These are the activations of a small neural network, seen along a few directions. Each row is one input.
Each table varies a few parts of the input and shows all the possible inputs, shuffled.
Descriptions start from the smaller parts, as in this example, which fits no table here: one of 6 places along a line, together with either a single point or one of 9 places along a line or (one of 3 separate values, together with one of 8 places around a ring).
Shared parts are said once, and a part with two or three values counts as separate values.

Other details of the inputs shift rows strongly along two fixed directions, in all tables alike. That doesn't count.

A family of inputs:
R1: [ 35  51  25   6 -26 -48  14  44 -29 -46  62 -73]
R2: [  11   36   13  -13  -16  -24   -8   57   -9 -119   69  -27]
R3: [ 26  26  35  18 -48 -43  35  52 -24 -45  18 -30]
R4: [ 49  50  10  21 -52 -55  17  58 -32 -31  45 -39]
R5: [-11  58  15  23   2 -88  30   5   0 -69   9 -64]
R6: [-61 -70  -4  14  35  59  10 -67  14  94 -76  41]
R7: [  5   8 -35 -22  60  -1 -36 -72  54 -10   7  31]
R8: [-12 -33 -20 -41   9  71 -68 -24  73 -56  44  49]
R9: [ 27 -21 -14 -33 -22  20 -44   9  61 -47  20  32]
R10: [-28 -41 -20  -2  61  43   3 -59 -10 106 -75  45]
R11: [ 63 -12 -19 -40   7  48 -62 -15  50 -45  54  62]
R12: [-52 -12  10  30   4 -33  57   4 -49  63 -80 -35]
R13: [  0 -13 -25 -25  41  45 -36 -22  16   2  17  54]
R14: [-22   7  26  42 -49 -36  56  28 -41  39 -43 -11]
R15: [ 23   9  21  41 -15 -35  56  -1 -60  76 -53 -24]
R16: [ -4  -9 -37 -28  28  32 -42  -9  23   4  16  40]
R17: [-31  12  15  46 -13 -34  44   5 -55  84 -29 -38]
R18: [ 37  48  -2 -23  -4 -30 -10  47 -12 -72  67 -36]
R19: [  4  -4 -41 -43  29  60 -67 -13  43 -34  47  70]
R20: [ 36 -38  -5 -34   7  40 -32 -25  54 -23 -14  36]
R21: [ 32  41  22  -1 -13 -14 -12  32 -13 -63  82 -28]
R22: [-24 -24 -27 -31  15  29 -43  -2  40 -35   6  30]
R23: [-23  -8 -20 -32   5  33 -41   8  32 -62  30  40]
R24: [ 55  32  10  10 -35 -43  23  32 -28  -8  18 -38]
R25: [-48 -74  -5   4  44  62   5 -78  22  97 -93  28]
R26: [-10 -13  23  36 -29 -40  66   7 -34  73 -83 -32]
R27: [ 32  46  12  23 -49 -36  23  45 -37 -12  35 -11]
R28: [-17   4  27  39   9 -21  52 -16 -58  91 -48 -39]
R29: [  1  34  27   8 -13 -47  29  50 -37 -65  16 -59]
R30: [-61 -16  17  47 -16 -21  52   0 -35  75 -62 -39]
R31: [  9 -14 -25 -37  18  64 -69 -28  54 -24  58  56]
R32: [-38 -59  -8  -3  25  43  -1 -53  28  64 -64  10]
Each input here is: one of 2 separate values, together with either a single point or (one of 3 separate values, together with one of 5 places around a ring).
Change only the place on the ring of 5 in R19. List by row number the other rows that result.
Answer: R10, R13, R16, R18
Change only the choice among 3 separate values in R6. List by row number the other rows that result.
Answer: R2, R3

A family of inputs:
R33: [ 31   7  -9 -21  -6  17 -27  18  21 -73  36   6]
R34: [-19  -5  10  12 -28   0  13  24 -19  15   1  -9]
R35: [ 14  -1  15  18  -4 -24  23   0  -6   7 -17 -12]
R36: [  0   6   7  22 -13 -25  19  16 -16   7 -10   6]
R37: [ 34  -3  10 -28 -13   7 -32  18  34 -53  45 -10]
R38: [ -92  -64  -14   14   51   25   18  -63   13   75 -106   30]
R39: [ 14   0   0 -17 -12  24 -31  23  17 -66  54  21]
R40: [  4   3  -4   6 -22 -20  19  12 -11  12 -23 -19]
R41: [ 18   9  -5 -11 -16  18 -29  19  24 -70  48  17]
R42: [ 18   0  -1 -24 -20  10 -37  28  26 -47  48  13]
R43: [ 22  24  -8 -22  -9   2 -29   5  27 -60  49  20]
R44: [ -1  24  -2  18  -2 -32  11  10 -21  19  10  -7]
R45: [ -9  23   7  21  -4 -28  14  21 -38  21  15 -16]
R46: [ -1  20  21  15  -9 -12  26  -2 -17   1  -3 -26]
R47: [-33   8  -2 -29  24   0 -26  -3  35 -84  26  -8]
R48: [ -5  20   9  12  -8 -26  20   8 -18  16  -4   5]
R49: [ 25  26 -20 -17  -2  -2 -38   5  25 -54  60   9]
R50: [  1  -3   8   1 -15 -15  13  26 -21  16 -17 -18]
R51: [ 37  19   2 -25  -2   0 -24  -8  34 -63  44  -1]
R52: [ 12  18  20  10  -1 -29  25  -2 -10   9  -7 -17]
R53: [  9   7  -1  15 -10 -22  25   9 -19  -2 -20 -10]
R54: [  6  -2   8   8  -2 -13  15  20 -26   4 -15  -5]
R55: [  4  11  26   8   0 -20  21   3 -22  11  -2 -19]
R56: [ -4   7   3  25 -19 -21  21   7 -17   4 -12   3]
R57: [ 20 -57 -33 -51  23  71 -70 -61  94  -6  -2  62]
R58: [ 33  18  -1 -37   6   6 -31  20  13 -62  47   7]
R59: [  9  20   5   2   2 -27  22  10 -20   9 -13  -8]
R60: [ -5  21   6   8  -5  -8  24   8 -27   5 -13 -15]
R61: [  9 -65 -23 -55  26  90 -73 -47  82  -7  11  58]
R62: [  3  15  -1   7  10 -21  10  15 -33  20   1 -20]
R63: [-31 -33 -13  27  32  11  23 -69  -8 117 -78  15]
R64: [-32  -7  -6 -29   6   0 -29   9  46 -80  22 -16]
R65: [ 36   2 -12 -32 -10   1 -29  21  33 -47  28   3]
R66: [-96 -51 -24  12  66  23   9 -71  11  91 -92  19]
R67: [ -7  13  11   3  -2  -5  22  16 -35   7  -5 -14]
R68: [ -1   0  10  12  -9  -5  21  24 -34  -4  -9 -14]
R69: [ -5  14  -2  10   6  -9  14  16 -38  15   7 -25]
R70: [ -6  -4   6   3 -19  -2  17  26 -22  12 -11 -22]
R71: [ 12   0  16  11 -19 -26  19   9   0  14 -13 -25]
R72: [-33 -60 -39 -28  44  94 -44 -82  57  64 -41 100]
R73: [ 12  18   8  17   6 -32  16  -5 -14  21  -1 -27]
R74: [-40 -45 -16  21  42  42  11 -75   2 120 -77  26]
R75: [-55 -49 -11   8  30  54   8 -54  -6 106 -66  60]
R76: [ -4   3   5  13 -26 -24  15  19  -8  20 -11  -4]
R77: [  8  -3  25  18  -6 -18  21  10 -20   5 -10 -18]
R78: [ -5  10  26  11  -4  -7  26   4 -26   7   3 -24]
R79: [ -3   6   3   9 -26 -10  21  23 -18   6 -16 -27]
R80: [  5  22   1   5  -4 -23  23   3 -21   5 -15 -11]
R81: [ 23 -39 -52 -57  57  65 -79 -56  73   2   8  74]
R82: [  5  21 -11  12   3 -26  15   0 -24  17  -9 -20]
R83: [  0  -5  23  20  -9  -6  25  10 -23   0  -4 -22]
R84: [ -6   0  13  18 -12 -13  12  20 -23   6  -3   6]
R85: [ 38  16   1 -24  12   0 -38   8  22 -55  66 -12]
R86: [ 13   6  -8 -19 -27  20 -33  22  32 -55  45   8]
R87: [ 10   7  16  28 -16 -30  32  -1 -17   1 -19 -25]
R88: [ -6   7   1  16 -33 -22  17  15  -8  11  -7  -9]
R89: [ 20  19   3 -28  -2   7 -35  21  18 -59  60  20]
R90: [ 14 -52 -37 -54  54  91 -81 -63  76  -8  34  62]
R91: [-16  21  -3  24  -6  -9  11   4 -25  19   7 -11]
R92: [ 13   5   3  11  -4 -24  22  14 -17   2 -19  -5]
R93: [ -1   4  19  18 -27 -10  21  10  -8  11 -13 -34]
R94: [ -1  25  -6  14   1 -13  15  11 -29   9   1 -27]
R95: [-18  16   2  20  -4  -8  13  17 -34  18  20 -13]
R96: [  3   4  19  24 -14 -10  25   3 -16  -3 -12 -24]
The inputs of R95 and R34 match in every part but one. If R81 is changed in the same way as R95 into R34, which row does it become?
Answer: R65
The inputs of R53 and R40 match in every part but one. If R38 is changed in the same way as R53 into R40, which row does it become?
Answer: R64
What do these inputs look like to the network?
Answer: one of 4 places along a line, together with either a single point or (one of 3 separate values, together with one of 5 places around a ring)
A walk changes only the place on the line of 4. It starts at R62 and steps to R58. List the rest of the walk in order.
Answer: R54, R50
Change only the choice among 3 separate values in R68. List by row number the other rows that result.
Answer: R39, R83
Change only the choice among 3 separate values in R87. List by row number the other rows that result.
Answer: R53, R56

A family of inputs:
R97: [-40   9  19  33  -8 -46  54  20 -41   7 -45 -46]
R98: [ 10   0   1   3  16   8  -2 -21  -4  18   2   8]
R99: [-72 -14   8  47  -1 -19  52 -14 -34  71 -71 -13]
R100: [ 23  32   2   5 -17 -28   3  38 -22 -24  32 -14]
R101: [-15   2   7 -14 -10   7 -23  18  27 -68  42 -14]
R102: [ 12  51  28  38 -51 -63  50  67 -67  -9  11 -55]
R103: [-13 -60 -34 -17  25  55 -25 -59  38  76 -58  65]
R104: [-15 -33 -15   8  34  38   3 -46 -10  87 -43  40]
R105: [-15 -16  -9  13  13  12  15 -22 -18  70 -42  33]
R106: [-15  18   4  -6  10 -27   8  15  -1 -45   5 -25]
R107: [  5   4  11  17 -18 -13  20   3 -17  13 -16   0]
R108: [ 40  17  -8 -25  -1  -4 -32   5  36 -60  49   7]
R109: [ 25  14  11  -6 -29  -5  -4  41 -10 -32  36 -16]
R110: [-30  -9  -6 -11  37  11  -3 -28   7   5 -24  -5]
R111: [ 40  17 -12 -28   6   7 -38   5  24 -49  60  -4]
R112: [ 35  10  -6 -22 -16  15 -28  22  18 -56  47  19]
R113: [-50  20  13  32   5 -27  37  -2 -38  28 -20 -39]
R114: [-30 -24  16  36 -10   3  51  -6 -48 101 -70   2]
R115: [ 22 -34 -30 -40  45  62 -61 -59  66   3  11  53]
R116: [  8 -16  11   1 -10  12   3  -5   2  10  -7   9]
R117: [  2 -32 -30 -23  26  35 -33 -41  35  40 -21  50]
R118: [ 16  44  28  36 -45 -65  50  44 -42 -17   4 -58]
R119: [ 34  15  -3 -19  -2  -1 -26   7  20 -52  45  15]
R120: [ 26  12   9  -6 -29 -11  -2  30   1 -31  29 -24]
R121: [ 35  17 -11 -21   6  11 -34  13   9 -40  56   3]
R122: [ -8  24  -5 -17   1  -9 -26  17  26 -79  54  -7]
R123: [ 16 -51 -21 -38  20  66 -51 -47  70   6  -7  54]
R124: [-45 -16  20  27   2 -23  44   5 -30  29 -56 -37]
The inputs of R100 and R121 match in every part but one. If R122 is changed in the same way as R100 into R121, which row does it become?
Answer: R113
What do these inputs look like to the network?
Answer: one of 4 places along a line, together with either one of 2 separate values or one of 5 places around a ring
Change only the place on the line of 4 in R114. List by row number the other rows that result.
Answer: R104, R105, R112
Change only the place on the line of 4 in R111. List by row number the other rows that result.
Answer: R103, R117, R120
